Each row below holds a small network's activations on one input, seen along a few directions.
In each table, some parts of the input vary, and every possible input appears once, in random order.
Descriptions start from the smaller parts, as in this example, which fits no table here: values(3) and (point or ring(9) or (line(4) and ring(5))).
Shared parts are said once, and a part with two or three values counts as separate values.

Other details of the inputs shift rows strongly along three fixed directions, in all tables alike. That doesn't count.

A family of inputs:
row 1: -2  -204  -213  -106  3  80  121  56  -326  -153  189  250  -181
row 2: 404  -184  202  63  210  -435  4  138  106  -94  -174  230  494
row 3: -222  -319  139  1  390  -530  162  99  191  -120  138  -279  252
row 4: -194  43  -211  -29  -262  735  -356  -29  -414  563  106  -312  -603
row 5: 383  137  -3  185  -126  412  -195  -212  345  255  -359  -10  28
row 6: 259  -114  261  67  101  -464  -41  -190  305  17  -132  268  537
row 7: 69  174  -414  -96  588  -41  204  -127  -395  -475  90  -47  -85
row 8: 162  -17  303  -177  62  -177  -122  202  496  244  -175  -117  45
row 9: -193  181  -119  -215  -200  212  226  -95  -401  -197  404  88  -847
row 10: -534  -496  128  261  -461  -169  62  -263  102  -258  680  -217  82
row 11: 522  182  109  -13  272  615  -218  44  -682  317  -343  -199  -342
row 12: 130  223  -425  246  434  106  244  -36  -493  -165  -11  -12  -306
row 13: -232  13  353  -63  -755  302  -3  5  252  200  57  9  -26
row 14: 397  51  187  65  -204  64  -357  -69  236  307  -137  244  190
row 15: 395  192  -176  -33  604  -10  -162  70  -376  -237  -419  -37  -96
row 16: -349  15  45  -29  -467  32  -164  -199  329  306  142  278  92
row 17: 100  -50  178  -15  101  -389  -30  93  294  123  -164  198  623
row 18: -585  -280  -109  -93  -750  228  5  31  217  59  417  256  -96
row 19: 350  -155  302  86  -71  138  -443  -24  351  381  -144  -283  -161
row 20: 216  269  -312  -222  668  -15  77  87  -192  -113  -343  -125  167
row 21: 84  -193  436  29  241  -303  156  146  3  -34  -243  -200  708
row 22: 414  165  30  186  -238  112  -360  18  244  113  -322  -95  42
row 23: 201  53  98  -45  -326  240  -369  193  234  536  -316  179  89
row 24: -500  -374  220  57  -203  -661  360  -102  487  -583  754  15  20
row 25: -307  229  -329  -74  -50  310  -206  46  -210  -47  -46  -14  -365
row 26: -575  25  -478  49  431  -187  626  -116  -252  -492  318  23  17
row 27: -165  73  275  -220  -681  133  -47  21  430  218  51  30  -219
row 28: 230  243  -285  109  671  -104  236  183  -296  15  -420  -88  134
row 29: -198  21  -127  92  220  -539  245  137  63  -401  -29  -91  400
row 30: -261  96  -67  -68  -204  303  345  -106  -648  -289  429  59  -596
Description of these inputs: values(2) and (line(4) or ring(5) or ring(6)).
Changing only the values(2) part turns row 6 into row 16. The same change can be made to row 15. Which row results?
> row 25
Which other rows does row 22 become when the ring(5) part takes its other values? List them by row number.
> row 5, row 7, row 12, row 15
Which other rows does row 29 become when the ring(5) part takes its other values? List them by row number.
> row 20, row 25, row 26, row 28

A family of inputs:
row 31: 273  46  322  -155  -299  259  -281  54  213  281  -211  -39  -160
row 32: -334  -85  5  -25  -42  -73  183  -65  -109  -354  386  -139  -215
row 33: 260  61  -154  -97  459  280  -67  69  -669  216  -149  -149  -404
row 34: 616  256  160  -67  136  116  -110  97  127  283  -618  140  266
row 35: -239  -125  61  103  -629  326  -264  -162  229  181  424  -126  -363
row 36: -181  198  -516  112  128  518  -30  -153  -486  38  217  93  -584
row 37: -170  -55  -1  111  -633  78  -181  -171  506  9  166  202  -14
row 38: -15  158  -104  -209  74  455  79  66  -557  100  103  9  -627
row 39: -170  83  33  209  -629  156  -134  -209  527  -55  170  10  81
row 40: -298  -24  85  -33  -415  340  -88  -65  -130  27  242  -91  -300
row 41: 631  327  -206  -179  763  594  -66  147  -842  308  -526  -257  -613
row 42: 30  -235  333  205  -384  -6  -131  -73  415  220  26  -145  146
row 43: 504  45  261  109  -307  143  -559  20  478  431  -603  39  480
row 44: 74  173  -119  -35  -464  420  -386  -62  138  289  -70  214  -336
row 45: -90  -399  305  -54  251  -789  385  -21  250  -528  215  -15  528
row 46: 591  371  -249  -175  775  401  -181  195  -843  388  -408  -222  -742
row 47: 227  -294  524  133  -526  53  -318  -114  740  264  -168  -160  436
row 48: -43  241  -467  -68  4  437  -29  5  -581  109  128  204  -500
row 49: -115  -43  -253  74  526  -536  310  -11  -179  -566  145  54  230
row 50: -96  -108  351  44  -612  50  -121  -47  480  123  129  -22  -96
row 51: 213  -56  -28  -25  588  -329  84  249  -8  -46  -491  -153  505
row 52: 235  -88  242  256  -557  -29  -416  -103  856  164  -182  -8  489
row 53: 231  -206  592  30  -553  -158  -326  35  715  357  -172  -1  287
row 54: -466  107  -120  -44  -618  320  -141  -197  374  247  266  106  -311
row 55: -74  53  -213  -104  121  463  -50  -40  -614  71  142  -118  -556
row 56: 78  -94  61  184  -11  -421  93  -56  435  -327  -34  -21  548
row 57: -129  147  -342  -5  -29  497  -133  75  -146  251  -85  -117  -383
row 58: -464  -33  -156  225  -637  391  -229  -253  185  67  364  158  -193
row 59: -680  -50  -342  91  -276  -18  202  -238  -25  -387  692  290  -353
row 60: -237  -80  17  -109  -379  178  -116  -78  -69  121  374  58  -469
row 61: -204  -23  59  87  -720  145  -73  -114  421  44  162  251  79
row 62: -344  -45  214  33  -722  317  -47  -37  177  176  355  79  -345
row 63: 415  158  293  -132  -205  97  -441  55  657  605  -611  32  326
row 64: -21  -19  318  50  -507  33  -358  -72  731  419  -294  -36  547
row 65: -510  74  -61  -36  -626  312  -70  -129  305  266  288  175  -176
row 66: -594  -99  -342  50  173  -318  348  59  -51  -489  454  -96  24
row 67: 106  -149  81  -158  767  -638  520  107  -298  -549  2  -88  201
row 68: 236  -45  289  101  -652  -31  -292  -102  854  164  -264  128  376
row 69: -300  -95  -25  24  -33  -37  202  -77  -102  -343  419  -176  -196
row 70: 357  -3  8  -172  843  -463  245  395  -93  -57  -538  13  503
row 71: -197  -204  80  73  464  -528  471  72  -299  -471  168  -127  241
row 72: 272  97  -105  -148  454  244  -118  112  -683  238  -169  -124  -363
row 73: -307  110  -169  125  -711  341  -224  -200  279  -7  279  69  -308
row 74: 369  -25  181  37  625  -408  184  164  -97  -181  -240  -239  256
row 75: -712  -17  -362  161  -269  9  105  -244  -24  -407  721  167  -310
row 76: -214  -240  291  184  -598  67  -168  -90  329  187  195  -91  30
row 77: -101  -160  361  -20  -664  145  -104  -20  350  141  160  -4  86
row 78: 969  162  294  -303  484  160  -387  220  -96  499  -804  -94  12
row 79: -163  210  -402  -175  58  392  -12  205  -425  210  12  40  -435
row 80: -297  -213  76  139  -633  352  -165  -199  184  195  387  -92  -312
row 81: -90  138  -204  25  92  454  75  0  -543  85  141  -155  -676
row 82: 527  -167  598  -21  -195  -29  -438  76  495  357  -511  -149  588
row 83: 220  -96  27  -228  788  -356  381  157  -525  -259  -52  12  103
row 84: 600  108  100  -28  137  57  -228  117  142  319  -555  175  283
row 85: 440  137  54  -69  236  23  -321  257  301  304  -629  -181  228
row 86: 248  -194  538  44  -510  -24  -419  -60  769  224  -157  -156  359
row 87: 609  273  94  -57  150  70  -145  31  199  200  -608  65  141
row 88: -105  -432  362  62  195  -869  443  104  151  -355  231  12  685
row 89: 764  169  275  10  209  168  -421  72  529  694  -941  -177  523
row 90: -41  -39  145  25  129  -460  39  -23  518  -68  -140  -77  578
row 91: -244  -95  -92  -117  -7  101  169  -11  -415  -10  411  85  -422
row 92: 481  111  99  59  228  73  -360  60  95  281  -523  74  369
row 93: 428  39  -90  94  826  -443  102  65  -53  -240  -293  -18  466
row 94: -134  -95  373  4  -616  31  -146  0  429  119  137  29  -80
row 95: 87  -268  329  159  81  -521  92  23  354  -145  72  -185  431
row 96: -487  -27  -291  173  79  -230  521  -206  -175  -592  419  61  55
row 97: -593  -83  -225  -7  -102  -109  139  68  -64  -219  265  -10  42
row 98: 327  -7  203  -14  609  -432  163  172  -110  -188  -268  -200  210
row 99: -298  -100  -179  -153  485  -594  401  211  -76  -444  82  58  237
row 100: 64  186  -91  -20  -354  449  -405  -70  146  330  -50  256  -335
row 101: -300  -93  79  -6  -404  173  28  -25  -79  148  385  87  -374
row 102: 286  157  -197  -142  481  254  -111  79  -601  178  -85  -170  -571
row 103: 222  -155  265  -51  -194  -28  -183  -25  267  231  -64  -38  -37
row 104: 154  181  -274  -85  918  -326  261  82  -292  -146  -216  -148  202
row 105: -189  -28  -129  -113  498  -513  433  82  -156  -237  55  74  432
row 106: -351  176  -367  79  -49  238  207  -161  -398  -250  233  67  -291
row 107: 617  333  -225  -245  737  367  -95  188  -826  415  -414  -111  -771
row 108: -429  -272  -141  202  166  -598  400  -111  -5  -647  335  108  491
row 109: -165  -168  123  74  100  -735  522  -18  209  -572  153  194  781
row 110: -137  -100  -177  26  466  -484  372  34  -248  -410  216  252  364
row 111: 313  139  4  3  528  -303  163  65  -189  -207  -417  15  479
row 112: -309  -206  17  -99  -70  -130  256  -26  -236  -241  461  45  -37
row 113: 659  -77  338  -115  186  -23  -231  185  20  444  -454  -63  265
row 114: 106  312  -346  -123  502  329  -34  32  -482  289  -329  -93  -241
row 115: -204  -172  114  19  462  -553  432  113  -339  -464  158  -98  270
row 116: 142  -113  61  32  531  -551  263  74  44  -277  -122  258  575
row 117: 73  37  153  -2  -407  549  -299  -50  11  323  -103  -163  -293
row 118: 247  484  -411  -86  427  373  -21  -5  -546  6  -232  -30  -496
row 119: -626  5  -315  2  -414  -51  230  -171  -65  -428  589  263  -300
row 120: -490  46  -249  -32  68  -347  492  -113  -192  -622  436  236  -42
row 121: -602  -35  -311  57  -455  -6  296  -136  -151  -360  621  251  -133
row 122: -214  -282  43  203  145  -730  395  -71  222  -622  96  59  773
row 123: -361  -319  225  35  106  -680  560  80  -28  -511  422  29  406
row 124: -389  -7  -325  208  -426  329  -35  -231  -14  -75  361  96  -296
row 125: 315  291  -335  -187  440  632  -178  41  -749  234  -71  -215  -806
row 126: -239  214  -458  -177  98  354  7  125  -326  87  63  18  -640
row 127: -104  110  -150  -48  81  343  -68  46  -621  203  137  -88  -575
row 128: 582  109  34  118  162  113  -185  19  173  216  -606  -49  297
row 129: -331  110  -231  85  -495  336  -115  -146  -103  -22  205  116  -230
Changing only one part turns row 103 into row 91. The same change can be made to row 126. Which row results?
> row 70
Changing only one part turns row 65 into row 64. The same change can be made to row 34. Which row results?
> row 111
Changing only one part turns row 105 into row 90. The same change can be made to row 48. Which row results?
> row 49
What is each input in this table made of?
> ring(9) and (values(2) or line(4) or ring(5))
A walk changes only the ring(9) part. It starts at row 116 and steps to row 100. List the rest of the walk in order.
> row 59, row 75, row 93, row 36, row 58, row 92, row 110
Which other rows does row 64 become when the values(2) part takes its other values? List them by row number.
> row 97
List by row number the other rows that have the ring(9) part in common with row 41.
> row 36, row 42, row 47, row 57, row 80, row 81, row 89, row 96, row 124, row 128
Which other rows does row 78 become when the ring(5) part takes its other values? List them by row number.
> row 31, row 53, row 60, row 94
A walk changes only the ring(9) part. It starts at row 128 and steps to row 56. List the rest of the walk in order.
> row 73, row 68, row 119, row 61, row 121, row 129, row 122
Which other rows does row 40 become when the ring(5) part takes its other values? List them by row number.
> row 72, row 82, row 115, row 127
Which other rows does row 54 become when the values(2) part takes its other values? List them by row number.
> row 126
